-1.13	-0.31	2.02	0.00	-0.97	0.54	0.64
0.69	-1.28	0.50	0.63	0.53	1.40	0.59
-> 0.53

-15.6	0.9	-7.7	4.5	-1.8	8.4	10.2
-16.0	11.6	24.3	21.2	-11.7	-0.6	1.4
15.0	10.6	14.6	-8.3	-3.0	-6.6	13.3
-> -11.7

1.036	-2.039	1.350	-0.058
-0.980	-0.879	0.784	-0.265
2.134	-1.868	0.564	0.706
-> -0.879

-1.315	-0.455	-1.471	2.190	0.034	-1.313
-0.201	-0.824	-0.388	-1.141	0.720	-0.025
-0.394	-1.030	-0.724	-1.331	0.869	0.196
-> -1.141

16.33	-1.68	14.59	4.80	13.92
20.40	3.73	-17.87	-14.67	-10.08
-> -17.87

-0.7	0.1	-1.6	0.0	-2.0	-0.4	2.2
-0.5	-0.6	1.7	-0.1	0.7	-0.3	-1.9
-> 0.7

174.452	-136.293	-176.918	-18.469	30.045	-38.355
-36.339	-83.335	-25.598	-43.451	32.630	107.545
-> -43.451
---
[[ 126  145  -24   37  558  260]
 [ 184 -139 -284    0 -198  157]
 [-263  -50 -334   70  481   48]
 [ 183 -147 -289   -5 -198  157]
 [-177  -76  217  128 -283 -203]
 [-234   41   82 -172 -600 -341]
 [ 183 -154 -296   -6 -197  157]
 [ -28   42 -110   76  562  173]
 [ 184 -158 -297   -9 -196  158]
 [ 319  111  -37  152  455  206]] 184

[[28 37 56 72 40 47]
 [20 10 37 50 50 36]
 [30 44 23 16 19  7]
 [17 52 26 12 14  4]
 [45 38 60 54 40 28]
 [18 24 48 62 80 87]] 20

[[4342 5652 3036 3024 4204 6549 6059 6728 7645 6350 6398 4019 7596 8213
  6336]
 [4437 6972 5236 2729 4470 2694 4027 4685 7879 2802 6024 6050 4952 4905
  2369]
 [6247 6007 8069 3641 4108 6246 6270 3295 8344 6024 4218 6580 3357 3383
  4187]
 [5008 2464 7230 5931 4736 3861 7453 3103 6572 3662 6958 5195 5986 4502
  5829]
 [2513 6684 6853 4595 4103 4332 5985 6975 3188 3041 4317 6354 7617 4994
  3115]
 [5947 4185 4306 4450 5981 2428 5745 5725 4343 3857 7434 2776 3923 5984
  6243]
 [5610 4789 3792 6862 3392 4782 7698 7778 5353 8073 3369 3070 5520 7090
  3613]
 [4534 3766 7326 7292 7059 3670 3448 3466 3759 3571 8044 6153 6342 4526
  6189]
 [3707 4078 3234 8239 3535 7561 3836 8225 3337 7898 4520 2892 2418 4337
  4849]] 4437

[[ 17  11   1   8  21  22 -10]
 [ 12   7 -10  19  -8  -4  -1]
 [-26  12  26   6  17 -26  -3]
 [-20  18  11  11   9   3 -17]
 [ 24  19  -2  13   6  34  -5]
 [ 30  -5 -24  16   0  -8  -5]] 12

[[9090 6194 9482 7289 5226 5482 8905]
 [2802 7844 3918 2758 7697 2663 6232]
 [6352 6526 3347 3334 6146 4391 4151]
 [3106 4856 4632 2405 5821 9398 7769]
 [4893 5875 7006 8461 8233 6822 7888]
 [5976 5377 5829 7457 6878 7774 2379]
 [5675 4089 8953 9678 8726 5591 4315]
 [7359 6792 5497 6058 6781 4838 2982]
 [6317 3450 9777 4386 9307 4556 5855]] 2802
---
[[186 163 134   4]
 [125 242  59 151]] Answer: 134

[87 82 22 29] Answer: 22

[1 3 7 6] Answer: 7

[9 1 1 4] Answer: 1

[-37  31 -38  32] Answer: -38

[8 5 1 5] Answer: 1

[[3138 4139 4217 4982]
 [8276 4632 1177 7229]
 [1560 3203 2538 5880]] Answer: 4217
---
array([[-0.61, -6.10, -0.61,  2.52, -4.65,  0.07,  1.58],
       [-1.36,  1.00, -0.87,  1.08, -0.69, -0.08, -3.02]]) value -0.69

array([[-0.38, -0.09,  0.09, -0.37,  0.37,  2.13],
       [ 0.83,  2.29,  0.15, -0.05, -6.65,  0.16],
       [ 0.64,  0.20,  1.49, -4.02,  0.99,  1.14]]) value -4.02

[ 5.13,  3.15, -2.29, -5.65, -5.24,  3.59] value -5.65

[-5.37,  2.32, -2.20,  3.77] value 2.32

[ 3.93, -5.58, -2.91,  1.48,  2.90,  1.10, -0.29] value 2.90

array([[-4.08,  0.66,  4.77, -2.99],
       [-0.73,  4.46,  0.45,  4.35]]) value 4.46
---
[[-1.79  0.63 -3.56 -0.34  0.58 -2.91]
 [-3.88  6.23 -3.54 -2.56  3.45 -5.00]] yields -0.34

[[-1.64  6.75 -4.82 -6.02  1.43  4.62]
 [-5.91 -0.33  2.62 -3.51  4.44 -1.36]
 [-1.53 -4.72 -3.89  5.70  4.27  3.38]] yields -6.02

[[ 1.62  0.97 -4.28 -1.14  0.36  3.29]
 [-0.95 -1.81 -0.97 -0.24 -1.28 -0.08]
 [ 0.56 -1.70  3.38  3.93 -4.88 -2.10]] yields -1.14

[-6.34 -2.98 -3.25  1.11  0.09  2.67] yields 1.11

[[-0.22  0.92 -3.64 -5.51  0.66  5.73]
 [ 2.32  3.43  2.60  1.01 -6.13 -2.32]] yields -5.51

[ 1.53 -0.51 -0.68 -4.97  1.94  0.36] yields -4.97

[-5.94  2.66  0.54 -2.55 -3.80 -2.77] yields -2.55
